Each row below holds a small network's activations on one input, seen along a few directions.
In each table, some parts of the input vary, and every possible input appears once, in random order.
A made-up example of a description, with smaller parts first: line(6) and (point or (values(2) and ring(5)) or ring(11)).
Shared parts are said once, and a part with two or three values counts as separate values.
In the rows, 128 means zero.

Other details of the inputs shift rows strongly along two fixed directions, in all tables alike. That doesn't count.

Rows:
x1: [137 100 133 131 128 124 122 118 140 123 143 109 136 128 128 106]
x2: [120 141 137 149 129 149 135 158 123 117 116 134 135 126 129 135]
x3: [118 114 114 128 127 134 140 112 135 133 130 106 132 132 120 103]
x4: [124 149 122 137 129 147 140 144 125 122 122 145 130 132 131 147]
x5: [125 134 136 147 130 146 119 148 129 118 111 142 119 127 124 138]
x6: [137 137 146 126 133 124 121 144 140 129 131 151 120 121 148 148]
x7: [132 133 135 142 128 131 121 147 138 114 132 143 120 119 142 146]
x8: [121 109 122 133 125 137 132 120 136 133 127 103 135 134 116  99]
x9: [127 145 138 126 135 138 129 138 131 131 114 154 115 126 132 141]
x10: [125 110 125 127 128 139 138 122 128 127 126 104 145 138 116 106]
x11: [124 143 140 123 131 137 123 138 129 133 115 151 111 128 140 140]
x12: [122 111 119 127 133 130 137 105 130 128 127 111 130 131 116 107]
x13: [135 140 132 134 135 122 121 143 142 119 134 151 122 122 146 147]
x14: [136 103 130 129 128 124 120 116 131 123 133 106 125 133 123 106]
x15: [137 115 119 115 133 108 128 101 134 132 137 113 128 133 128 111]
x16: [134 112 109 117 128 120 134 120 103 135 150 109 132 120 122 118]
x17: [122 121 112 127 126 130 140 105 133 140 135 110 137 136 118 108]
x18: [135 100 118 122 130 130 128 133 107 125 144 101 128 121 120 101]
x19: [125 146 125 142 133 139 129 134 127 124 119 150 119 128 127 146]
x20: [126 104 131 129 127 121 123 117 129 124 131 108 128 137 116 103]
x21: [135 144 145 124 136 127 119 144 138 126 131 147 107 122 147 144]
x22: [123 148 134 126 126 141 131 146 136 135 116 149 118 127 135 138]
x23: [127 147 135 120 131 145 140 146 129 130 117 148 126 131 136 139]
x24: [132 108 124 123 127 118 127 107 130 125 135 107 125 130 126 112]
x25: [133 115 173 120  17  51  41 107  97 193  70 107 240 118  57 234]
x26: [123 117 118 124 130 126 132  98 127 135 132 114 129 138 124 111]
x27: [122 155 127 135 132 138 143 146 125 121 120 147 136 125 134 139]
x28: [123 148 128 131 130 132 120 136 130 125 116 152 117 128 137 144]
x29: [134 143 117 124 132 127 124 159 107 121 135 146 117 113 136 145]
x30: [132 111 128 125 126 116 123 108 135 125 143 105 128 126 127 113]
x31: [134 146 132 132 136 123 118 140 138 118 133 145 112 122 143 144]
x32: [122 109 124 123 127 116 130 108 128 126 133 110 128 134 119 108]
x33: [122 125 118 129 131 131 152 109 122 135 136 111 149 133 121 110]
x34: [137 141 142 123 134 126 121 141 132 128 122 148 107 126 143 144]
x35: [125 142 142 123 134 127 124 143 130 127 121 152 109 130 137 139]
x36: [126 148 125 133 135 134 127 136 132 123 116 153 121 126 129 143]
x37: [124 145 129 130 133 122 122 141 130 120 123 152 115 130 134 142]
x38: [126 124 114 113 133 128 146 110 130 132 131 116 145 137 123 110]
x39: [135 117 124 125 131 115 126 101 134 130 149 111 128 130 128 116]
x40: [131 104 112 116 128 123 133 126 105 128 146 103 130 117 121 109]
x41: [121 152 121 134 126 137 129 145 136 127 118 149 123 127 132 142]
x42: [124 144 130 139 130 128 124 139 126 120 126 149 113 131 132 147]
x43: [124 125 131 113 134 132 154 113 126 139 131 116 143 131 127 102]
x44: [136 139 129 115 133 130 126 161 105 130 133 145 112 113 137 141]
x45: [122 114 117 123 130 136 146 114 128 127 129 106 142 136 120 108]
x46: [117 147 131 144 127 144 141 151 122 118 117 137 134 123 131 141]
x47: [120 111 121 125 129 129 131 104 129 129 127 109 126 133 124 105]
x48: [135 107 135 129 127 122 117 117 136 122 141 105 128 129 124 107]
x49: [134 144 129 139 130 128 121 138 128 120 127 146 110 128 139 151]
x50: [137 111 123 128 131 115 131 104 138 132 150 115 137 129 131 118]
Each input here is: line(5) and (point or line(9)).
Question: Changing only the line(5) part turns x31 into x21. The same change can be made to x29. Which row results?
Answer: x44
Question: Changing only the line(5) part turns x8 into x17. The same change can be made to x25. Which row results?
Answer: x26
Question: Change only the line(5) part in x50. List by row number the other rows that result.
Answer: x1, x6, x7, x13
Question: List by row number the other rows that have the line(5) part in common with x12.
Answer: x3, x7, x24, x30, x32, x40, x45, x46, x47

Rows:
x51: [124 116 123 109 100 100 129  85 121 160 119 103 181 135  97 131]
x52: [150 148 148 124 131 109  92 162 129 120 137 170  92 110 156 175]
x53: [128 111 128 106  97 100 123  97 110 161 120  98 176 127  97 134]
x54: [125 117 125 102 100 100 129  91 113 163 119 100 176 132  98 128]
x55: [124 118 109 134 157 154 163 122 134 110 147 113 114 135 141  81]
x56: [120 122 116 147 157 165 147 140 138 101 136 124  93 136 141  86]
x57: [130 103 128 110  99 103 124 104 111 155 127  92 180 126  99 126]
x58: [124 127 111 143 148 152 145 140 126 106 138 124 105 130 137 104]
x59: [120 157 118 146 150 163 148 160 134 108 124 159  99 128 148 130]
x60: [116 140 125 134 146 152 149 127 141 121 119 139 114 139 135 112]
x61: [147 153 148 135 132 109  92 158 138 114 137 172  91 112 158 178]
x62: [126 100 114 119 134 129 139 116 113 130 142 100 133 129 118  92]
x63: [146 114 146 121 133  99  97 115 147 125 144 132 101 126 145 132]
x64: [123 176 165 158  79 129  84 191 121 131  76 177 157 115 117 231]
x65: [117 119 116 132 157 157 159 113 144 116 135 117 107 141 136  81]
Question: What do these inputs look like to the network?
Answer: values(3) and (point or line(4))
Question: Change only the values(3) part in x63. List by row number the other rows that result.
Answer: x52, x61
Question: Change only the values(3) part in x60. List by row number the other rows that result.
Answer: x51, x54
Question: Change only the line(4) part in x56. List by row number the other rows that result.
Answer: x60, x64, x65

Rows:
x66: [127 126 161 132  42  95  81 143  96 168  81 111 227 115  71 209]
x67: [133 124 124 107 141 118 138 105 131 140 140 126 120 131 136 110]
x68: [143 115 157 130  55  66  61 123 116 157 113 112 193 113  92 204]
x69: [139 110 115 127 136 118 127 122 128 119 160 109 120 121 136 109]
x70: [109 129 114 140 133 157 151 121 132 124 114 118 133 140 118 103]
x71: [136 104 129 127 136 121 118 113 138 122 146 112 109 128 134 106]
x72: [122 116 114 128 132 151 158 138 112 127 134 104 147 127 120  99]
x73: [128 184 147 161 141 159 113 222 107  86 110 199  79 110 158 189]
x74: [138 109 120 117 136 116 124 112 126 128 153 113 114 123 134 109]
x75: [118 139 141 121  50 100  95 137  89 175  79 121 214 118  71 203]
x76: [128 134 124 109 142 121 147 104 140 136 136 132 127 135 137 114]
x77: [130 187 152 158 145 160 109 208 142  96 107 209  65 115 170 186]
x78: [140 108 116 124 138 116 123 118 127 122 155 114 118 122 133 110]
x79: [136 103 124 133 138 122 118 119 138 115 148 113 111 127 134 106]
x80: [130 130 124 106 141 118 141 103 136 140 136 131 126 133 135 113]
x81: [139 112 119 112 139 117 128 111 128 130 148 117 115 128 135 109]
x82: [130 105 135 130 136 126 124 127 119 114 133 111 118 131 124 104]
x83: [110 120 116 135 134 162 151 133 125 127 115 111 128 138 115  91]
x84: [114 141 106 138 142 147 166 114 131 122 129 128 137 139 127 112]
x85: [111 135 104 132 133 152 159 123 121 129 120 122 138 136 119 110]
x86: [131 118 133 116 139 122 131 104 142 136 135 123 117 135 135 107]
x87: [128 124 131 116 141 123 135 103 147 133 131 128 121 138 135 108]
x88: [126 128 132 118 141 125 140 102 151 132 130 128 124 138 136 111]
x89: [110 205 137 183 140 182 136 202 139  89  92 204  98 127 153 189]
x90: [136 116 123 106 139 115 132 109 130 136 143 121 118 127 135 108]
x91: [136 106 128 121 137 120 120 112 139 126 141 115 112 132 133 107]
Question: What do these inputs look like to the network?
Answer: values(2) and (point or line(4) or line(8))
Question: Change only the values(2) part in x83. List by row number the other rows that result.
Answer: x75
Question: Change only the line(8) part in x81. List by row number the other rows that result.
Answer: x67, x69, x74, x76, x78, x80, x90
Question: Change only the values(2) part in x70. List by row number the other rows that result.
Answer: x85
